m =
[[ 68.6 -13.4  14.4 -11.7  -2.8   3.7  15.4  43.4  17.7   4.8  77.0  -5.1]
 [ 23.4  12.7  -2.4   3.2  -8.9  -7.6   0.6  26.3  -7.4 -50.4  40.5  -2.1]
 [-58.1 -36.3  50.5  -7.3 -40.6   8.5   8.2  -7.8  -7.7 -43.3 -34.5  -1.7]]
Rows and columns are counted from 1.
(1, 1) => 68.6
(1, 9) => 17.7
(1, 7) => 15.4
(1, 8) => 43.4
(3, 5) => -40.6
(2, 6) => -7.6
(3, 6) => 8.5
(3, 7) => 8.2
(2, 2) => 12.7
(2, 1) => 23.4
(2, 10) => -50.4
(3, 11) => -34.5
(3, 10) => -43.3
(2, 12) => -2.1
(1, 4) => -11.7
(3, 9) => -7.7
(2, 7) => 0.6
(1, 5) => -2.8
(1, 2) => -13.4
(2, 5) => -8.9

grid =
[[ 58.6  53.4  72.4  43.8 -50.5]
 [-75.9 -83.7 -75.0 -74.9  60.4]
 [-59.1  79.8 -30.1 -16.1  75.9]
 [-50.5  77.4 -15.6 -17.1  77.2]
 [ 60.0  53.7  67.2  36.3 -46.6]
 [ 52.5  71.0  69.4  43.7  -0.7]
 [-35.5 -50.8 -49.3 -66.0  -6.3]
 [-57.5  73.8 -11.8 -25.8  81.3]
 [-58.6 -77.1 -69.3 -74.1 -17.2]
 [-50.7  76.2 -23.5 -28.3  82.1]
 [-74.1 -73.6 -73.6 -80.6  37.6]
 [-25.1  78.1  25.9   7.3  74.6]
 [-70.9  58.7 -45.0 -58.4  78.6]]
Indices start at 1.
(1, 1) = 58.6
(13, 2) = 58.7
(6, 1) = 52.5
(2, 4) = -74.9
(13, 4) = -58.4
(13, 1) = -70.9
(7, 3) = -49.3
(10, 5) = 82.1
(11, 2) = -73.6
(12, 3) = 25.9
(10, 3) = -23.5
(7, 1) = -35.5
(12, 5) = 74.6
(8, 4) = -25.8
(9, 1) = -58.6
(8, 2) = 73.8
(2, 2) = -83.7
(10, 2) = 76.2
(9, 4) = -74.1
(9, 2) = -77.1
(1, 4) = 43.8
(1, 2) = 53.4
(12, 2) = 78.1
(1, 3) = 72.4
(13, 3) = -45.0
(6, 3) = 69.4
(11, 4) = -80.6
(3, 3) = -30.1
(5, 2) = 53.7

B =
6	21	11	12	-13	4	9	0	8	20	0	19
8	-2	-5	-14	-15	26	10	-18	13	9	6	8
12	7	5	16	-6	-22	5	15	-1	-20	2	1
5	-28	-13	-23	-16	17	-3	-21	2	-1	-6	-7
6	-23	-2	5	-3	-27	-13	9	-14	-19	-13	-14
6	-25	-12	-23	-19	22	0	-24	6	4	-5	-3
5	-26	-12	-22	-16	17	-3	-21	3	1	-6	-6
6	-23	-2	4	-4	-24	-12	7	-13	-17	-13	-13
4	-21	-2	6	-4	-30	-14	9	-15	-21	-14	-14
5	23	11	11	-12	7	10	-1	9	22	2	20
4	-21	-12	-23	-20	21	0	-24	5	5	-5	-2
13	2	5	19	-9	-32	1	18	-4	-27	-3	-2
5	21	11	11	-13	6	9	-1	8	23	0	20
4	15	9	10	-14	0	4	-1	3	19	-4	15
4	-26	-13	-23	-17	19	-2	-23	3	2	-6	-6
5	-22	-12	-24	-17	25	1	-25	7	6	-3	-2
Indices start at 1.
(1, 1) = 6
(3, 6) = -22
(10, 6) = 7
(12, 7) = 1
(9, 9) = -15
(9, 2) = -21
(9, 7) = -14
(2, 4) = -14
(4, 11) = -6
(6, 1) = 6
(2, 10) = 9
(1, 10) = 20
(14, 9) = 3
(3, 3) = 5
(15, 4) = -23
(13, 8) = -1
(14, 12) = 15
(7, 2) = -26
(1, 8) = 0
(13, 2) = 21
(9, 4) = 6
(11, 8) = -24
(12, 10) = -27
(2, 11) = 6
(16, 7) = 1
(10, 3) = 11
(11, 6) = 21
(4, 2) = -28
(14, 4) = 10
(11, 1) = 4
(6, 5) = -19
(4, 7) = -3
(5, 11) = -13
(2, 7) = 10
(1, 6) = 4
(5, 8) = 9

X =
[[78 78 71 79 60]
 [53 20 13 14 14]
 [84 77 82 83 70]
 [79 78 69 78 59]]
Rows and columns are counted from 1.
row 1 col 1 => 78
row 2 col 1 => 53
row 1 col 5 => 60
row 2 col 3 => 13
row 2 col 4 => 14
row 2 col 2 => 20

M =
[[ -2.2   0.6  -7.8   6.0  -7.4   1.6]
 [ 26.3 -19.4  -3.1  31.1 -12.0 -11.2]
 [  4.1   6.3   3.6  -1.6  -0.2  -5.4]
 [-38.3 -10.0  -5.1 -12.1   3.5   1.5]
 [-26.1  -4.5  -5.2  13.5   4.6  13.5]
 [ 13.1   4.5  -6.1  -5.0 -26.8   5.7]
 [ -8.0   3.9   7.2 -13.8  -5.7  -2.2]
 [-26.1  -8.2   3.3   6.2  -5.6  -0.6]
 [ 46.6   3.2  -9.5   1.9 -15.3   8.2]
 [-25.0  -2.8   6.6  13.1  -0.9  -9.0]
 [-57.9  -7.4  -2.2  13.2  14.7  15.4]
 [ -6.9  -4.1  -1.4  12.0 -12.6   3.9]
 [-12.9   0.4  -0.7  -1.9 -10.0 -11.6]
 [ 28.8   9.3  -1.4  -3.8   8.6   6.0]
 [ 68.1  -5.9   1.8   1.7 -19.5   6.6]]
Rows and columns are counted from 1.
(1, 1) = -2.2
(12, 6) = 3.9
(13, 3) = -0.7
(6, 6) = 5.7
(15, 6) = 6.6
(1, 6) = 1.6
(2, 4) = 31.1
(4, 1) = -38.3
(3, 5) = -0.2
(5, 4) = 13.5
(6, 4) = -5.0
(4, 5) = 3.5
(13, 6) = -11.6
(2, 2) = -19.4
(9, 4) = 1.9
(2, 6) = -11.2
(3, 1) = 4.1
(9, 1) = 46.6
(14, 1) = 28.8
(11, 6) = 15.4
(12, 2) = -4.1
(7, 3) = 7.2
(2, 5) = -12.0
(11, 4) = 13.2
(6, 5) = -26.8
(12, 4) = 12.0
(13, 5) = -10.0
(4, 3) = -5.1
(1, 4) = 6.0
(8, 5) = -5.6
(10, 2) = -2.8
(5, 6) = 13.5
(2, 1) = 26.3
(10, 4) = 13.1
